Each row below holds a small network's activations on one input, seen along a few directions.
Each table varies a few parts of the input and shows all the possible inputs, shuffled.
Descriptions start from the smaller parts, as in this example, which fits no table here: one of 3 separate values, together with either a single point or one of 11 places around a ring or (one of 6 places along a line, together with one of 8 places around a ring).
Shared parts are said once, and a part with two or three values counts as separate values.
In the rows, zero is written as 128.

Other details of the inputs shift rows strongly along three fixed directions, in all tables alike. That doesn't count.

Table:
x1: [125 126 129 120 134 126 144 116 111 123 128 124]
x2: [131 122 117 131 117 140 127 146 140 132 110 100]
x3: [137 124 110 133 115 144 130 145 146 127 103 104]
x4: [138 112 122 127 119 139 139 132 131 139 117 107]
x5: [148 114 110 129 113 143 147 129 129 129 112 101]
x6: [128 129 122 124 130 129 137 118 115 123 126 117]
x7: [ 94 133 141 142 123 127  97 133 142 127 123 137]
x8: [136 121 124 141 117 151 106 142 156 136 106 108]
x9: [132 113 129 133 116 146 127 128 141 139 111 114]
x10: [ 91 140 153 137 136 121  80 125 126 138 140 135]
x11: [ 95 143 153 138 136 125  87 117 126 136 138 138]
x12: [130 112 128 136 114 147 107 133 139 144 118 105]
x13: [ 94 134 157 130 141 123  89 117 120 141 141 139]
x14: [ 97 138 153 128 143 118  98 118 116 138 144 142]
x15: [125 120 128 127 126 134 134 128 124 138 121 110]
x16: [121 135 142 140 157 131 104 122 139 119 129 121]
x17: [138 131 118 112 135 117 169 119 106 119 134 136]
x18: [128 117 116 124 110 132 143 145 142 134 119 116]
x19: [142 116 132 136 131 137 119 120 142 120 121 118]
x20: [122 135 122 126 133 119 142 138 130 121 119 127]
x21: [124 148 131 118 140 106 150 116 103 109 146 152]
x22: [132 125 127 123 127 136 138 116 119 119 124 122]
x23: [131 116 123 122 124 140 139 126 123 141 118 108]
x24: [180 119 134 127  98 152  93 125 170 156 151 191]
x25: [102 132 152 142 130 129  96 119 131 126 129 133]
x26: [135 140 114 107 139 102 159 119  93 115 150 144]
x27: [108 130 145 139 129 132 103 121 131 127 123 126]
x28: [106 134 144 136 135 128 101 140 139 137 123 122]
x29: [126 129 122 124 128 125 134 127 116 131 130 118]
x30: [134 117 124 130 115 146 120 148 153 142 110 112]
x31: [124 147 110 120 141 103 166 134 109  99 125 131]
x32: [187 144 123 115 107 111 124 138 158 129 176 237]
x33: [132 133 116 115 136 114 148 123 103 123 137 128]
x34: [124 115 128 131 120 142 124 132 134 143 114 106]
x35: [151 125 120 128 152 131 145 128 135 118 130 124]
x36: [124 135 124 127 136 118 142 136 128 120 121 126]
x37: [ 97 134 148 136 129 127  87 127 128 140 132 127]
x38: [122 129 119 126 121 123 134 141 129 126 125 115]
x39: [131 117 121 127 121 149 122 127 129 145 113 101]
x40: [132 136 124 115 137 113 160 119 105 119 139 141]
x41: [125 146 109 119 132  99 167 134 107 102 136 136]
x42: [128 132 122 135 131 130 134 135 134 117 112 116]
x43: [ 96 143 160 133 139 126  91 111 123 131 140 149]
x44: [112 158 125 125 180  95 142 127  90 100 154 134]
x45: [125 136 120 117 139 102 172 123  98 107 135 133]
x46: [140 144 110 114 155  89 175 116  90  91 148 135]
x47: [139 109 112 128 109 142 147 146 143 136 107  99]
x48: [117 133 126 133 126 121 133 132 129 116 122 133]
x49: [122 142 117 114 138 101 166 138 108 112 134 129]
x50: [150 108 112 134 130 141 130 131 130 127 115  95]
x51: [192 140 122 105 112 117 137 120 140 135 180 228]
x52: [ 94 143 148 136 139 112 102 131 131 127 133 145]
x53: [100 137 153 133 139 122 105 117 124 134 136 140]
x54: [136 129 117 118 131 114 166 125 110 116 131 132]
x55: [125 133 123 127 126 124 138 125 119 123 127 124]
x56: [107 136 148 127 141 120 113 114 117 129 140 143]
x57: [136 111 112 132 113 142 149 140 143 130 101 102]
x58: [114 128 117 126 117 124 134 144 132 126 124 113]
x59: [186 114 125 130  92 149 108 131 170 148 145 181]
x60: [134 110 131 134 117 145 125 126 140 137 114 115]
x61: [ 97 138 154 130 141 119  99 120 119 141 142 140]
x62: [145 123 119 123 121 139 151 121 124 122 119 119]
x63: [124 118 113 136 107 143 128 142 147 129 107 105]
x64: [131 117 123 135 117 147 123 125 134 136 112 101]
x65: [126 131 126 127 128 126 141 123 120 118 124 128]
x66: [110 142 131 133 136 113 127 132 124 113 126 136]
x67: [190 113 121 125  98 146 133 128 159 136 142 177]
x68: [100 141 153 135 137 116 102 116 120 121 141 148]
x69: [139 111 127 134 134 136 131 122 135 123 114 105]
x70: [167 132 132 124 109 126 110 126 151 137 161 199]
x71: [187 107 121 127  91 151 109 138 168 153 143 171]
x72: [140 118 119 123 123 136 148 130 125 137 120 110]
x73: [140 123 122 126 121 135 144 122 124 122 122 124]
x74: [153 127 116 133 146 138 133 130 138 120 126 117]
x75: [135 114 121 135 116 145 126 128 134 132 113 102]
x76: [106 140 142 136 135 128  93 141 136 132 126 122]
x77: [132 113 128 131 120 152 124 119 134 130 109 103]
x78: [126 127 110 122 121 116 163 137 126 118 122 128]
x79: [138 116 120 129 118 147 123 129 132 144 116 104]
x80: [138 132 115 115 131 120 156 117 106 116 135 128]
x81: [128 110 127 133 118 142 127 133 134 141 113 102]
x82: [119 140 124 114 143  96 163 124  93 114 146 135]
x83: [ 89 150 152 136 139 118  78 140 136 133 136 138]
x84: [122 124 129 127 130 125 143 124 117 125 122 116]
x85: [135 119 122 124 122 131 142 132 126 134 123 117]
x86: [134 130 115 120 129 117 152 129 108 122 132 118]
x87: [ 92 140 153 135 137 124  81 122 124 143 138 133]
x88: [105 138 148 140 166 124  97 127 127 127 140 128]
x89: [106 125 149 136 131 133 106 120 130 139 124 124]
x90: [137 109 125 136 135 140 124 128 132 131 116 100]
Description of these inputs: one of 5 places around a ring, together with either one of 2 separate values or one of 5 places along a line or one of 11 places along a line.
Q: Changing only the place on the ring of 5 turns x26 into x80. The same change can be made to x10. Which row results?
A: x70
Q: Changing only the place on the ring of 5 turns x16 into x74. The same change can be made to x31. Which row results?
A: x3
Q: Which other rows does x73 become when the place on the line of 11 takes its other values? List them by row number.
A: x21, x22, x25, x27, x43, x62, x65, x67, x68, x77
Q: Which other rows does x15 become when the place on the line of 11 takes its other values? List them by row number.
A: x4, x13, x14, x23, x34, x61, x72, x81, x82, x85
Q: Which other rows does x58 become when the place on the line of 5 takes its other values? List them by row number.
A: x2, x38, x76, x83
Q: Which other rows does x50 become when the choice among 2 separate values takes its other values? List them by row number.
A: x44

Table:
x91: [142  97 105 119 102 141 172 109 121 125  96 114]
x92: [149  89 133 150 110 175  73 119 161 158 133 121]
x93: [126 141 133 148 112 116 142 138 152 120 146 184]
x94: [ 59 130 122 141 168 124 119 105  91 119 121  56]
x95: [ 73 154 163 148 149 137  74 102 102 124 111  96]
x96: [107 113 155 156 101 167  79 137 190 155 112 140]
x97: [117 136 103 118 156 109 137 132 119 106 142 131]
x98: [157 114  87 109  98 125 181 132 100 142 112  84]
x99: [164 117 105 112  81  95 174 152 116 100 143 120]
x100: [146  91 165 152 124 166  79 129 151 163 117 111]
x101: [154 129 122 120 107 141 154 133 167 135 139 181]
x102: [157  92 113 116  94 145 163 116 132 127 111 144]
x103: [142 130 151 116 154 117 141 132 118 125 148 150]
x104: [124 136 116 144 144  93  90 138 144 112 155 190]
x105: [102 124 162 135 158 134 110 128 121 136 123 104]
x106: [116 159 159 130 128  75 106 115 105  75 150 146]
x107: [115 156 155 121 172  99 120 134 131 127 147 162]
x108: [138 128 149 126 152 123 122 125 131 140 143 146]
x109: [ 86 175 141 134 155 112 111 122 107  99 120 119]
x110: [167 117  89 102  99 132 179 143 120 143 120 109]
x111: [100 108 136 130 116 142 134 110 127 130  97 113]
x112: [114 131 175 134 141  70 100 121 126 101 156 146]
x113: [156 117  94 103  98 136 174 146 115 142 118 103]
x114: [131 125 143 132 157 119 148 123 103 131 126 110]
x115: [104 152 124 132 145 128 137 101  97 115 103  83]
x116: [134 141 152 129 159 107 116 139 142 131 144 166]
x117: [158 142  96 131 101  95 149 170 128 122 151 181]
x118: [ 83 128 125 134 159 126 111 111 105 119 135  88]
x119: [157 116  94  98 104 133 183 150 109 133 119  98]
x120: [123 189 145 144 143  77  88 131 122  95 163 220]
x121: [136 131 128 139 109 131 142 141 164 124 142 176]
x122: [116 110 143 125 113 135 129 115 131 133 117 145]
x123: [132 134 132 113 116 141 148 138 165 129 146 176]
x124: [149  97 127 119  97 147 149 118 138 133 110 149]
x125: [141 117 135 126 119  85 105 121 136  95 176 166]
x126: [136 128 102 107 111 118 166 135 106 145 118  98]
x127: [137 105 115 123 106 144 157 112 146 139 103 127]
x128: [140 138 144 141 112 182  66 134 184 150 102 125]
x129: [146 135 133 131 122 141 127 111 108 117 122 128]
x130: [141 117 120 116  99 131 139 136 111 149 125 114]
x131: [ 43 124 137 153 166 140  86 105 113 132 103  37]
x132: [138 107 115 122 104 151 161 119 147 138 100 127]
x133: [144 133 116 154 105 113 161 143 152 113 140 171]
x134: [153 138  95 113 106 117 159 169 131 126 142 153]
x135: [147 119 138 148 107 183  76 117 162 157  96 107]
x136: [150 110 144 133 143 132 145 128 109 134 124 110]
x137: [149 134 131 123 153 104 142 147 138 117 138 160]
x138: [108 139 117 135 138 134 140 100  85 108  98  69]
x139: [104 126 164 138 163 120 122 124 101 131 126 100]
x140: [114 127 108 116 119 121 158 135 100 146 108  81]
x141: [138 117 124 135  88 157  89 166 171 168 117 126]
x142: [126 113 138 117 112 140 137 123 141 130 130 159]
x143: [128  97 141 140  96 169  97 118 176 163 102 138]
x144: [112 152 120 132 157  83 104 129 128 107 164 185]
x145: [ 89 123 156 145 166 121 121 115  92 131 113  66]
x146: [123 103 124 148 124 159  57 146 186 143 121 132]
x147: [109 156 130 129 145 131 125 104 106 116 112 106]
x148: [133 128 104 110 113 125 159 136 114 147 114 104]
x149: [123 115 132 117 114 138 148 120 134 126 124 151]
x150: [156 140 114 114 125 145 154 119 113 109 120 119]
x151: [ 84 136 158 142 173 115 117 116 104 137 116  82]
x152: [117 149 145 143 168  72 121 142 127 110 141 167]
x153: [158 117  99 108  97 128 165 141 112 148 121 110]
x154: [140 112  93 110 103 125 182 135  88 134 107  68]
x155: [116 165 134 148 135 116  94 133 132 108 120 143]
x156: [116 114 119 120 119 137 165 117 127 125 104 112]
x157: [145 113 110 131 130 133 127 105 121 131 152 121]
x158: [157 141 124 112 125 143 142 121 117 110 129 133]
x159: [109 126 126 137 147 123 113 107 109 127 153 120]
x160: [ 99 131 159 139 166 119 121 123 107 138 121 101]
x161: [ 86 125 139 143 152 120  99 101  98 121 154 107]
x162: [133  88 128 145 116 186  68 124 173 158 121  98]
x163: [123 151 123 133 112  99 108 161 136 136 153 180]
x164: [125 176 132 124 145 101 120 133 120  93 149 175]
x165: [123 119 119 132 144 127 128 114 106 122 153 117]
x166: [145 135 126 130 124 138 131 107  98 113 124 126]
x167: [112 141 104 101 162 117 144 135 125 106 146 128]
x168: [138 106 114 137 125 171  81 136 188 154 113 115]
x169: [143 102 156 149 128 168  82 130 173 172 108 115]
x170: [138 169 132 105 137 135 117 135 141 109 148 168]
x171: [155 139  91  88 112 124 178 167 130 130 135 129]
x172: [137 117  98 110 107 127 182 138  92 136 105  74]
x173: [156 147 106 104 110 119 148 158 138 145 143 164]
x174: [ 92 120 118 123 158 128 136 121  99 108 136  78]
x175: [145 142 143 134 155  90 122 143 143 123 148 185]
x176: [157 107 138 125  82 108 151 129 153  99 146 165]
x177: [134 145 114 118 134 138 154 115 103 107 110 100]
x178: [100 154 167 117 177 110 104 139 138 129 149 153]
x179: [122 126 118 135 143 128 113 105 126 135 149 126]
x180: [155 116 151 148 102 179  68 118 159 152 114 136]
Q: Changing only one part turns x115 into x126. The same change can be made to x106. Which row results?
A: x99
Q: Changing only one part turns x111 into x159. The same change can be made to x156. Which row results?
A: x118
Q: Changing only one part turns x151 into x127. The same change can be made to x137. Which row results?
A: x121
Q: Describe the family of inputs behind these rows.
A: one of 5 separate values, together with either a single point or one of 6 places along a line or one of 11 places along a line
Q: Which other rows does x135 become when the choice among 5 separate values takes its other values? List them by row number.
A: x94, x140, x143, x160
